A small network was trained on invented records. Each row is its activation on one of them, seen along a few directions.
Records have a field called L. Each example row is followed by its value.
The word absent means that the record has no L.
Other fields move the rows too, some of them a lot.
Strong random noise was added to every row along 4 fixed directions; ignore it. To show where, here is one row again and again, with new noise each time:
124; -36; -227; 59; 95; -95; -163; 26; -53; -43; 276; -369; 2; -82; 268; 371; 86; 198; 490; 87; 106; -390; 80
-209; -11; 204; 2; -65; 102; -116; -10; 70; 98; -41; 83; 144; -48; -186; 215; 207; -354; -109; -147; -84; 164; 245
-229; 317; 31; 50; 15; -48; -410; -23; 211; -242; 75; -441; 95; 157; 5; 346; 217; -135; 554; -58; -160; -387; -25
479; -225; -238; 78; 105; 99; 92; 213; -168; 4; 283; -142; -170; -271; 389; 357; -1; 143; -47; 529; 49; 33; 114
-258; 293; 189; 16; -10; 52; -398; -86; 223; -261; -58; -299; 80; 160; -49; 264; 254; -273; 385; 11; -199; -165; 6
236; -261; 409; -99; 49; 393; -47; -269; -106; -187; -282; 244; -199; -143; 251; -6; 204; -265; -255; 690; 3; 645; 188

291; -106; -177; 132; 116; 29; 34; 224; -83; 28; 186; -89; -156; -51; 69; 58; -272; 126; -180; 248; -8; -3; -222 : l4
279; -97; 33; -13; -115; 161; 237; 331; -16; 148; 89; 206; -1; -161; -136; 86; -107; -152; -628; 63; -167; 353; 77 : l2
269; -252; 113; -50; -76; 243; 142; 138; -114; 139; 20; 240; -69; -301; 38; 142; 106; -230; -504; 431; -75; 514; 272 : l7
128; 128; -244; 71; -55; 67; 125; 373; -10; -21; 284; -68; -62; -49; -16; 251; -8; -49; -59; 136; -213; -179; -45 : l8
-74; -27; 39; 10; -90; -6; 127; 203; -140; 312; -74; 327; 87; 11; -219; -2; 10; -183; -357; -354; -46; 194; 127 : l3
134; -101; -78; -68; -8; 145; 242; 232; -145; 31; 93; 77; -99; -134; 113; 39; -74; 22; -309; 302; -41; 245; 43 : l9
-147; 163; -158; 154; 27; -223; 8; 365; 52; 101; 74; -218; 166; 100; -199; 148; -115; 30; -10; -486; -77; -414; -123 : l6
5; 133; -149; -1; 40; 75; -171; -95; 106; -142; 61; -310; -116; 89; 213; 200; 334; -13; 329; 314; -28; -232; 197 : l1
55; -158; -99; 10; -2; -143; 168; 35; -154; 309; -48; 193; -27; -82; -144; -8; -143; 218; -111; -194; 253; 35; 60 : l5
385; 65; -510; 26; 78; -74; -2; 430; -69; -52; 275; -369; -274; -45; 399; 310; -74; 301; 51; 375; -177; -223; -133 : absent
291; -555; 223; -85; 37; 131; 275; -233; -358; 161; -51; 359; -201; -260; 278; -318; -16; 52; -296; 458; 261; 458; 218 : l4
327; 29; -139; 115; 121; -57; -57; 9; -161; -190; 74; -324; -27; -76; 436; -41; -214; 313; 316; 285; 227; -203; -249 : l7
45; 240; -252; 155; 1; -31; -29; 315; 97; -65; 217; -200; -98; -120; -86; 284; -56; 67; -119; 110; -226; -32; -188 : l5
1; -101; -79; 62; -171; -38; 126; 158; -31; 164; 66; -60; 9; -48; -58; -16; -27; 32; -167; -101; -158; 4; 11 : l8
56; -6; -18; 9; -70; -127; 42; 155; -22; 25; 53; -108; -6; -12; -28; -40; -181; 73; -17; -107; 36; -113; -166 : l2
123; 362; -122; 93; 0; 0; -37; 442; 176; -182; 200; -386; -61; 61; -72; 292; 27; -123; -56; 267; -416; -272; -83 : l6
-360; 99; 328; -123; -6; 132; 34; -140; 53; -13; -142; 189; 67; 25; -105; -129; 155; -320; -160; -120; -62; 291; 164 : l9
-115; -314; 42; -81; -41; -52; 83; -333; -200; 83; -86; 111; -27; -35; 16; -208; 222; 214; 219; -98; 372; 91; 298 : l1
-80; 15; 154; -16; 134; -11; -163; -209; 29; -229; -228; -134; -79; 147; 96; -28; 23; 113; 322; 156; 91; -172; -126 : l6
-105; 100; -32; -10; -58; -120; -97; 126; 127; 28; 190; -130; 13; -69; -83; 143; 157; -199; 90; 0; -80; -139; -25 : l7
83; 301; -205; 90; -19; -29; -43; 403; 61; -217; 266; -7; -121; 53; 92; 297; 66; -114; -155; 338; -422; -113; 49 : l3
-227; 312; 352; -195; -63; 131; -157; -58; 257; -280; -154; -86; 1; 230; -167; -93; 131; -326; -99; 64; -294; 153; -189 : l9
-305; -170; -39; -17; -46; 17; 116; 27; -15; 185; -13; 224; 81; -12; -217; 0; 255; -149; -137; -350; 84; 93; 419 : l1
163; -27; 80; -49; 30; 152; -177; -146; -43; -286; -18; -93; -160; -89; 213; -136; 64; 105; 170; 445; -78; 102; -3 : l2
289; 265; 12; 67; -36; 210; 93; 564; 126; -120; -11; 42; -181; 8; -74; 68; -168; -286; -747; 413; -446; 396; -233 : absent
162; -568; 49; -151; 115; -9; 289; -530; -392; 399; -215; 451; 94; -371; 171; -365; -163; 382; 22; -288; 656; 137; 313 : l5
-227; 223; 13; -36; 93; -274; -190; -471; -22; -233; -40; -206; 8; 288; 75; -16; 224; -1; 771; -185; 47; -273; 16 : l3
271; -8; 160; 148; 41; 150; 27; 74; 40; 108; -214; 177; -2; 14; -66; -384; -544; -82; -559; 25; 47; 417; -270 : l4
-312; 14; 101; 32; -146; 8; -110; -170; 144; 61; -233; 66; 135; 41; -176; -157; -2; -67; 195; -515; -37; -50; 131 : l8

Here are new rows. What is L for each?
2; -313; -260; -53; 41; -87; 154; -149; -187; 335; 182; -18; 37; -98; 149; 142; 157; 258; 234; -162; 392; -228; 464 : l1
-32; 80; -459; 249; -65; -128; 337; 702; -6; 323; 502; -61; 86; -214; -187; 326; -67; -12; -391; -290; -130; -5; 226 : l1
-347; 110; 110; -72; -92; -139; -224; -140; 104; -9; -64; -68; 152; 85; -250; 47; 245; -154; 306; -393; 55; -229; -35 : l7
220; -201; 256; 5; 182; 4; -117; -296; -58; 25; -328; 83; -44; 68; 56; -438; -480; 163; -11; -88; 287; 186; -238 : l4
116; -375; 176; -163; -40; 159; 261; -75; -115; 94; -96; 325; -200; -220; 43; -155; 189; -162; -390; 390; 67; 415; 270 : l1
-216; 85; 257; 12; -38; 28; -247; -235; 4; 24; -266; -7; 116; 316; -106; -229; -25; -154; 50; -273; 15; 21; -149 : l4
331; -123; -155; 6; 123; 95; -116; -234; -37; -347; 25; -398; -305; 4; 638; 159; 3; 388; 677; 596; -7; -426; -71 : l8
161; -336; -153; -47; 246; -219; 171; -249; -158; 141; -35; 131; 151; -110; 28; -23; -58; 163; 107; -161; 224; 44; 94 : l6
251; -317; 88; -186; 148; -7; 42; -322; -242; -66; -87; 63; -132; 68; 231; -222; -207; 471; 219; -39; 459; 99; -69 : l9
-59; 55; 309; -18; -24; 95; -68; -82; 86; -306; -321; 203; -94; 98; -9; -89; 42; -241; -419; 452; -183; 344; 18 : l6
